These are the activations of a small neural network, seen along a few directions. Each row is one input.
Each table varies a few parts of the input and shows all the possible inputs, shuffled.
A made-up example of a description, with smaller parts first: values(2) and (point or ring(11) or (line(4) and ring(5))).
Shared parts are said once, and a part with two or three values counts as separate values.
(in the rows, 128 means zero)

Other details of the inputs vary at random and push rows far along two fixed directions, the same in every table; ignore that.

Table:
r1: [128  62 124 115 135 132 105 130 169 158  80]
r2: [ 54 168 131 138  88 161 133 134  86 172 144]
r3: [185 141 122 162 154 136 162 127 103 113 160]
r4: [170 138 138 159 169 138 155 155 105  97 148]
r5: [154  65 117 118 109 112 111  98 161 166  83]
r6: [ 52 167 140 128  94 117  98 117  93 124 135]
r7: [130  86 117 105 114  99  96 103 182 131  84]
r8: [ 34 182 137 115  84 121 118 126  78 119 127]
r9: [141  72 131 127 109 109 104 141 167 155  76]
r10: [179 128 117 153 172 147 168 119 109 115 163]
r11: [ 57 169 156 133  77 151 127 120  76 159 129]
r12: [141  86 117  92 106  76 107 131 182 140  97]
r13: [184 148 153 148 145 146 173 123 105 108 157]
r14: [ 36 167 130 104 108 121 118 132  87 134 144]
r15: [175 152 162 141 171 153 156 123 107 106 138]
r16: [170 139 147 139 183 167 158 125 115 110 143]
r17: [ 49 159 157 138 100 139 113 141  69 142 116]
r18: [144  62 104 117 120 127 112 100 164 174  92]
r19: [140  89 109 102  97  88 111 125 186 128  87]
r20: [125  72 108 106 125 109  91 105 189 138 103]
r21: [139  93  98 120 107  95  97 126 196 138  96]
r22: [162 143 114 127 176 130 166 128 132  74 163]
r23: [164  74 125 110  98 120 100 135 170 161  86]
r24: [ 48 167 119 136 105 128 102 132 108 133 152]
r25: [123  76 100  92 119 111 111 110 186 131  91]
r26: [165 143 115 139 180 132 152 122 139  77 163]
r27: [ 45 156 132 144 112 150 116 156  81 153 129]
r28: [139  84 113 122 126 138 108 132 183 177  85]
r29: [184 145 139 159 151 132 165 119  91 104 156]
r30: [ 39 173 120 114 106 119 120 146  93 137 152]
r31: [161 137 125 130 183 135 150 108 131  73 155]
r32: [153  92 116 128 111 123 105 139 180 174  80]
r33: [159  79 113 124  95 123 118 128 185 178  96]
r34: [ 81 159 128 135  83 144 108 157  87 159 133]
r35: [171 154 121 135 159 116 164 138 127  72 162]
r36: [174 138 145 110 179 108 161 120 116  73 159]
r37: [191 129 153 128 166 149 151 126 103  98 149]
r38: [186 116 138 125 179 165 152 127 115 103 155]
r39: [167 161 137 144 159 114 151 123 119  70 155]
r40: [155  91 131 122 106 121 105 131 177 167  72]
r41: [ 69 151 125 127  99 160 110 149  90 163 138]
r42: [ 43 167 144 131  87 165 130 124  77 167 139]
r43: [172 151 141 146 158 110 144 124 120  74 165]
r44: [ 55 178 124 144  88 114  99 141 102 133 149]
r45: [168 152 128 127 168 106 161 145 120  83 173]
Description of these inputs: ring(5) and (line(4) or values(5)).
Changing only the ring(5) part turns r13 into r2. The same change can be made to r43. Which row results?
> r24
Start at r14 and move only the line(4) part, one step at a time. The first step leads to r25. Which rows follow, in order?
> r31, r20
Which other rows does r5 become when the values(5) part takes its other values? List them by row number.
> r11, r15, r17, r37
List by row number the other rows that have the ring(5) part in common with r21.
> r3, r4, r32, r33, r34, r35, r44, r45

Table:
r46: [206 138 169 159 170 151 173 127  90  81 145]
r47: [157  70 103 141 118 135 115 146 173 181 103]
r48: [109  95 128  94 127 165 105 126 143 173  78]
r49: [150 150 135 135 134 115 171 105 104 106 165]
r50: [ 40 158 121 106 119 144 118 103  81 136 144]
r51: [ 85 145 125 138 124 111 105 145 137 123 122]
r52: [155 183 155 141 158 115 178 152  86  65 175]
r53: [152  79  78 116 112 113 111 114 190 160 120]
r54: [ 57 159 115 135 101 108 105 165 128 148 141]
r55: [ 38 162 133 107 130 130 108 143  87 113 132]
r56: [ 67 158 117 129  88 144 117 116 124 138 141]
r57: [166  93 139 107 118  88  95 124 180 111  92]
r58: [169 155 147 140 128 150 154 139  87 136 139]
r59: [140  79 125 121 103  93 110  86 153 132  99]
r60: [228  95 132 152 192 157 154 128 157 117 126]
What is each input in this table made of?
> values(3) and (point or line(4))
Changing only the values(3) part turns r52 into r49. The same change can be made to r57. Which row results?
> r59
Which other rows does r50 become when the values(3) part takes its other values? List them by row number.
> r48, r55
